These are the activations of a small neural network, seen along a few directions. Each row is one input.
Each table varies a few parts of the input and shows all the possible inputs, shuffled.
A made-up example of a description, with smaller parts first: one of 8 places around a ring, together with either a single point or one of 9 places along a line or (one of 3 separate values, together with one of 6 places along a line).
Shared parts are said once, and a part with two or three values counts as separate values.
In the rows, 128 means zero.

Other details of the inputs vary at random and push rows far along three fixed directions, the same in every table; ignore that.

Table:
r1: [158 107  97 172 133 124 105 183  89  44  99 127]
r2: [133 174 120  43 175 138  84 116 144 101 158  42]
r3: [128 175  91  85 150 120  89 159  50 108  93  98]
r4: [150 120 141 172 110 113 178 176  68 139 105 195]
r5: [135 104 146 161 119 116 154 159  81 148  90 177]
r6: [140 147 145 161  93 133 168 158  88 125  87 184]
r7: [157 152 125  79 186 113  95 189  47 104  99 102]
r8: [154  86  68 154 132 138  81 191  98  49 114 105]
r9: [136 145 114  66 189 121  90  87 163  79 147  50]
r10: [115 154 114  55 165 142  70 107 148 123 140  44]
r11: [179 138 114 180  85 109 110 134  95 126 106 242]
r12: [103 166 192  67 166 112 161 107 122 212 155 130]
r13: [116 103 121 166 115 150  95 118 222  64 168  73]
r14: [129  84 139 178  82 137 192  82 198 150 153 170]
r15: [110  89 174 164  76 154 169  82 211 166 132 155]
r16: [148 176 161  60 155  95 114  68 116 224 157 198]
r17: [129 119 123  58 204 119  77 100 179 100 171  35]
r18: [164 174 113  60 181 109 120 162  36 111  98 114]
r19: [121  96 133 164  84 138 181  81 199 152 162 154]
r20: [146  71 123 172 117 148 109 118 229  59 169  79]
r21: [113 117 120 183  95 118 153 159  78 140 103 181]
r22: [124 183 173  75 169 102 143 171   9 192  84 157]
r23: [119 124 102  52 184 131  71  75 169 107 153  34]
r24: [ 85 177 191  93 148 107 159  98 121 209 142 136]
r25: [105 119 140 181  70 152 163  93 209 141 150 146]
r26: [125 111 116 166 101 129 154 173  78 149 116 182]
r27: [124  91 159 161  78 155 167 102 210 148 140 152]
r28: [ 72 174 168  90 152 101 157  80 133 222 161 127]
r29: [101 163 146  73 144 121 167  66 151 198 177 120]
r30: [132 128 107  40 199 127  84  78 172 107 162  39]
r31: [109 172 161  74 171 101 176  64 119 193 143 140]
r32: [136  69 113 170 103 143 113  91 218  66 128  97]
r33: [133 125 122  52 188 127  79  84 160 104 136  44]
r34: [123 104 163 160  79 152 176  84 224 143 163 141]
r35: [143 187 149  39 187 100 154 146  23 184  89 152]
r36: [122 114 131 186  83 139 140 184  84 148  93 176]
r37: [118 139 134 169  74 136 157 148 102 149  91 177]
r38: [105  97 172 175  71 145 171  73 224 149 138 151]
r39: [ 94 184 180  73 141 117 158  84 129 202 131 130]
r40: [199  92  63 159 108 134  15 160 111  43  95 158]
r41: [ 89 155 163  92 162  93 160  82 117 201 148 135]
r42: [104  95 135 174  91 134 169  97 195 156 183 146]
r43: [130 126 147 161  97 137 152 185  93 149 108 176]
r44: [124 180 109  98 167 120  89 171  70 101 125  89]
r45: [112 174 187  86 153 109 182  72 140 190 138 142]
r46: [141 184  95  81 147 124 118 171  44 128 112 119]
r47: [145 101 102 162 125 139  70 182 120  30 100  91]
r48: [163  73  70 152 124 147  80 158 118  41  86 103]
r49: [142 176 113  57 168 132  77 175  41 109  80  90]
r50: [128  62  81 162  91 167  99 106 224  71 159  87]
r51: [145 164  94  74 190 105  97 177  33 102 125  97]
r52: [122 123 114 159 102 132 142 177  90 149 119 162]
r53: [141  94 128 179 106 119 170 172  78 146 100 199]
r54: [103 158 189  86 170  97 151  86 131 184 140 117]
r55: [101 151 119  79 173 125  65 110 161 104 161  34]
r56: [147  94  69 159 100 152  90 174  88  68  85 125]
r57: [143 129 145 161 106 130 154 179  91 122 117 164]
r58: [136 117 131 167  99 117 175 139  74 143  76 200]
r59: [161 134 146 157  95 129 182 169  72 134  87 194]
r60: [135  49 128 180 110 152  92 114 231  65 144  78]
r61: [110  57 147 187 100 133 159  85 204 152 149 149]
r62: [138 145 123 158  78 143 163 170  90 141 107 177]
r63: [131 170 166  81 146  90 112  33 156 211 160 183]
r64: [122 124 124 176 112 114 162 150  90 131 119 176]
r65: [ 91 171 154  93 139 115 177  65 138 201 158 143]
r66: [118  96  85 168  94 160  98  92 238  65 166  72]
r67: [ 98 162 174  96 175  91 181  75 120 205 158 147]
r68: [112 162 182  79 155 109 160  72 140 182 125 125]
r69: [139  67 102 170 123 137 116 113 205  70 172  92]
r70: [134 136 149 178  84 133 172 185  85 147 115 190]
r71: [151 107  80 163 111 151  78 216  92  60 105 111]
r72: [123 148  97  67 182 124  87  85 157  87 158  50]
r73: [109 169 186  89 175 100 160  89 134 178 153 121]
r74: [102 145 104  51 196 126  51 103 155 119 168  15]
r75: [126  80  90 158 106 141 103  97 196  69 133  92]
r76: [118 142 124 175 106 114 168 168  55 148 108 194]
r77: [107 124 157 168  78 148 168  89 210 143 148 147]
r78: [117 154 109  38 177 147  68  97 182 114 170  24]
r79: [146 176 110  49 170 136  81 174  61 105 103  82]
r80: [141  86  71 171 114 140  79 194  80  63  96 118]
r81: [111  86  92 192  99 151  99 115 224  67 172  82]
r82: [150 117  85 175 101 148  97 210  94  60 117 119]
r83: [170  89  99 155 112 150  89 176 109  49  70 113]
r84: [ 93 177 155  85 151 107 165 106 122 213 175 130]
r85: [ 99  92 138 181  62 153 166  91 195 176 136 163]
r86: [132 112 140 165 121 109 147 155  88 122  93 167]
r87: [133 174 136  93 175 114 106 163  69 103 117 103]
r88: [118  59 105 170 115 142 101 108 200  94 150  94]
r89: [104  88 156 179 108 115 173  84 176 161 143 161]
r90: [122 120 151 165  97 136 141 169  96 150  99 164]
r91: [130 138 115 147  89 138 160 166  79 164  98 181]
r92: [180 103  90 138 123 148  92 194  95  43  78 115]
r93: [116  84 132 156  89 143 170  84 200 159 152 153]
r94: [198 186  87  60 175 100  39 153  37  98 120 152]
r95: [124 128 113 168  84 127 159 153  68 139  82 191]
Description of these inputs: one of 5 places around a ring, together with either a single point or (one of 2 separate values, together with one of 9 places around a ring).
Question: Changing only the place on the ring of 5 turns r3 into r46. The same change can be made to r41. Which row results?
Answer: r51
Question: Changing only the place on the ring of 5 turns r30 into r31. The same change can be made to r26. Which row results?
Answer: r76
Question: Changing only the place on the ring of 5 turns r6 into r15. The same change can be made to r77. Which row results?
Answer: r49
Question: Which other rows does r28 become when the place on the ring of 9 takes its other values? List them by row number.
Answer: r21, r24, r41, r47, r54, r55, r86, r89
Question: Which other rows does r58 become when the choice among 2 separate values takes its other values? List them by row number.
Answer: r89

Table:
r96: [133  67 122 193 107 144 108 121 202  73 128 125]
r97: [120 130 144 104 163 117 127  72 170 130 151  91]
r98: [145 101 124 164  78 148 147 151 134 128 103 155]
r99: [146 125 129 142 128 121 124 138 127  94 129 139]
r100: [114 147 167  53 185 116 128  67 184 183 181  92]
r101: [118 177 170  42 201 101 120 102 113 159 137 107]
r102: [123 126 118 142 128 140 156 168 114 111 130 110]
r103: [130 164 102  95 159 135  84 129 106  90 120  84]
r104: [142 116 107 115 155 125 105 165  80 102 100 137]
r105: [136 150 143 131 118 123 126 153 106 138 123 157]
r106: [130 108 143 158 123 124 124 120 157 127 133 140]
r107: [117 146 117 137 129 122 172 199  24 142  95 152]
r108: [137 106  96 162  92 158 118 130 184  90 144 126]
r109: [120 130 136 124 133 109 131  88 145 159 169 124]
r110: [121 149 126  69 186 108 127 105 105 144 138 117]
r111: [130 109 162 140 112 130 126  91 202 137 173 116]
r112: [142 140 130 148 135 109 138 146  85 126 111 162]
r113: [134 196 116  45 184 124  84 136  74 100 119  76]
r114: [135 150 176 120 119 113 181 130  88 218 134 192]
r115: [135 129 126 138 112 130 114 141 115 120 102 123]
r116: [113 157 117 100 142 125  97 136  97 143 124 123]
r117: [111 145 152  95 131 145 145  97 160 178 142 128]
r118: [133 135  99 112 130 145  99 164  79 110  99 127]
r119: [142  83 126 138 127 146 119 114 185  99 133 104]
r120: [118 104 110  85 143 145  79  79 210 106 166  39]
r121: [111 143 188 107 140 113 185  62 164 183 150 147]
r122: [133 116 140 132 124 123 159 144  75 161  94 175]
r123: [135 129 129 172  83 127 159 138 107 137  98 168]
r124: [107 139 134  79 179 104 112  67 167 148 176  86]
r125: [130 140 103  84 153 124  75 135 101 107 113  73]
r126: [132 133 140 157  90 145 139 156 110 124  96 169]
r127: [147 106 130 159 109 134 169 135 119 128 108 168]
r128: [143 139  76 135 115 138 103 179  68  90 102 144]
r129: [104 152 142 141 137 118 164 154  92 140 123 121]
r130: [127 118 124 187  87 130 140 124 163 127 140 163]
r131: [ 84 128 130  87 178 129  97 109 168 121 170  26]
r132: [139 149  90  76 153 125  96 136  89 104 119  83]
r133: [141 163 105  81 169 121  72 132 132  82 151  73]
r134: [153 122  90 113 125 144 100 138 140  79 124  84]
r135: [106 138 140  94 145 111 144  74 141 165 137 110]
r136: [146 134 101 117 164 112  89 190  28  93  74 141]
r137: [117 134 159 115 133 120 141  98 143 160 119 123]
r138: [103 164 173  89 149 105 173  63 140 200 137 129]
r139: [118 177 151  63 178  91 161 110  64 203 138 157]
r140: [105 119 119 133 124 124 115  76 203 139 181 108]
r141: [112 145 158 155  86 133 172 103 161 166 144 179]
r142: [ 89 107 129 169 111 132 164 128 153 135 148 115]
r143: [142 153 166 152 100 108 181 139  78 173 125 200]
r144: [142 136 109 143 127 127  88 167 105 100 114 127]
r145: [128 114 117 141 135 147  96 180 137  52 126  62]
r146: [127 108 115 130 142 120 121 108 131 109 126 114]
r147: [147  93 122 177  86 133 136 157 107 133 123 173]
r148: [126 111 127 113 127 130 132 119 130 141 114 121]
r149: [135 144 167 133 106 118 171 148  75 164  81 182]
r150: [126 156 154  75 183 108 116 111  97 148 116 103]
r151: [114 120 135 133 112 131 135 111 161 168 155 149]
r152: [133 162 150 119 140 101 145 117  90 169 140 149]
r153: [123 130 100 109 157 134 104 199  65  91 109  80]
r154: [109 136 147 107 149 138 149 147 130 148 143  92]
r155: [133  71 111 183 104 132 104 134 167  91 131 134]
r156: [129 114 136 180  73 150 132 146 156 114 121 167]
r157: [100 148 157  71 150 112 172  58 150 203 150 123]
r158: [100 133 135 121 121 135 126 105 142 159 129 132]
r159: [128  98 100 168  84 156 111 149 150 106 125 147]
r160: [140 101 119 167  91 147 125 143 172 121 139 149]
r161: [130 166 163  99 123 116 150 138  81 169 101 150]
r162: [125 128 132 136 102 149 136 130 154 148 137 151]
r163: [147 122 131 120 146 126  92 142 135  86 130 107]
r164: [121 117 113 165  83 147 158 134 117 139 112 177]
r165: [102 103 153 197  92 140 168 155 146 137 123 138]
r166: [123 188 116  82 166 118 100 128  90 129 129 107]
r167: [138 105 151 190  84 127 145 133 139 148 132 170]
r168: [136 129  94 103 139 156  92 117 166  80 143  76]
r169: [103 135 161 162  90 136 157 106 160 181 136 176]
r170: [114 135 100 132 122 134 103 117 144 114 142 115]
r171: [117 101 143 141 118 127 172  83 162 160 141 151]
r172: [115 161 143 113 149 122 151 162  90 118 127 103]
r173: [119 155 127 112 130 113 150 122 105 177 144 162]
r174: [128 119 136 118 138 119 132 130 114 154 131 148]
r175: [159 119 100 127 142 128 110 154 114  85 126 122]
r176: [136 135  76 131 128 138  85 163  79  73  97 114]
r177: [136  93 129 134 135 141 122 117 185 109 140 121]
r178: [145 111 111 182  81 140 150 149 145 125 132 177]
r179: [151 112 112 143 108 138 147 142 122 108 102 137]
r180: [147 152 135 121 122 116 150 155  63 121  85 155]
r181: [118 105 134 140 112 126 134 114 138 143 111 132]
r182: [151  86  96 155 128 145 112 133 175  62 132 115]
r183: [118  84 137 155 118 131 130  99 168 131 130 128]
r184: [164 117  92 123 137 134  90 143 136  76 150  90]
r185: [134 163 131  80 159 103 136 121  72 173 149 134]
r186: [117 106 118 160 104 131 109 124 163 131 144 138]
r187: [127  84 147 129 134 142 107  75 235  91 161  73]
r188: [130 137 143 111 155 118 130 107 149 110 138 122]
r189: [137 116 120 137 104 139 115 108 181  86 138  93]
r190: [162 133 100  93 152 134  94 175  73  87  83  98]
r191: [153 131 104 150 144 117 112 173  66  76  85 150]
r192: [144 100 109 162 109 125  97 155 110 105 125 134]
r193: [134 101 102 170  99 158  85 145 159  66 113 109]
r194: [122 148 131 141 101 112 167 136  65 174  94 179]
r195: [107  91 138 169 113 121 159  83 184 144 146 160]
Question: Changing only one part turns r177 into r182. The same change can be made to r161. Which row results?
Answer: r189
Question: Changing only one part turns r156 into r141. The same change can be made to r125. Which row results?
Answer: r194
Question: Changing only one part turns r118 into r164. The same change can be made to r151. Which row results?
Answer: r173
Question: Describe the family of inputs behind these rows.
Answer: one of 2 separate values, together with one of 5 places around a ring, together with either a single point or one of 9 places around a ring
Question: List by row number the other rows that have the choice among 2 separate values and the place on the ring of 5 in common with r140.
Answer: r109, r124, r135, r142, r146, r170, r176, r194, r195
Question: Which other rows does r167 become when the place on the ring of 9 takes its other values? List them by row number.
Answer: r96, r106, r115, r137, r144, r150, r169, r193
Question: Which other rows does r109 become when the place on the ring of 5 takes its other values? List them by row number.
Answer: r143, r152, r184, r185
Question: List by row number the other rows that have the choice among 2 separate values and the place on the ring of 5 in common with r123.
Answer: r97, r103, r112, r129, r130, r138, r152, r166, r191

Table:
r196: [119 143 147 164  81 136 162 120 152 163 155 189]
r197: [158 148  92  61 180 110  83 128  87  77  92  78]
r198: [115  92 115 190  69 144 108 129 161 122 140 155]
r199: [ 97  91 138 104 133 160 140 111 220 141 182  47]
r200: [172 143 126 136 144 103 125 201  24  81  83 155]
r201: [153 116  89 112 131 145  34 130 145  60 118  72]
r202: [102 101  95 132 109 148 101  57 246 103 191  79]
r203: [165 133 116 131 140 118 102 193  25  98  45 170]
r204: [161  56 120 194  72 147 136 133 176  86 107 171]
r205: [ 87 145 176  67 185 102 176  27 171 202 176 112]
r206: [114 137 150  68 201 100  94  98 124 134 144  78]
r207: [107 132 132 100 127 129 127  75 184 178 187 121]
r208: [123 179 190 100 121 131 169  65 149 216 153 173]
r209: [137 173 110  74 153 130 108 105 100 141 109 126]
r210: [102 100 106 134 135 158  77 164 170  54 125  18]
r211: [ 84 137 149 160  92 143 214 152  92 166  94 153]
r212: [109 162 183 159 109 102 211 121 112 214 151 211]
r213: [160 141 108 106 122 135 100 139  99 130 106 141]
r214: [121  83 125 232  64 113 157 170 116 143 107 202]
r215: [185 127  95 119 152 135  67 182  95  19  86 104]
r216: [149  66 134 211  79 127 178 160 112 123 104 211]
r217: [122 211 137  20 228  83 124 134  26 204 144 111]
r218: [120 158 108 120 152 103 149 140  59 151 119 147]
r219: [111 100 132 179  93 170 129 137 225  67 154  47]
Question: Changing only one part turns r196 into r207. The same change can be made to r212. Which row results?
Answer: r217
Question: Describe the family of inputs behind these rows.
Answer: one of 4 separate values, together with either a single point or one of 5 places around a ring
Question: Which other rows does r202 become when the place on the ring of 5 takes its other values? List them by row number.
Answer: r197, r205, r209, r218
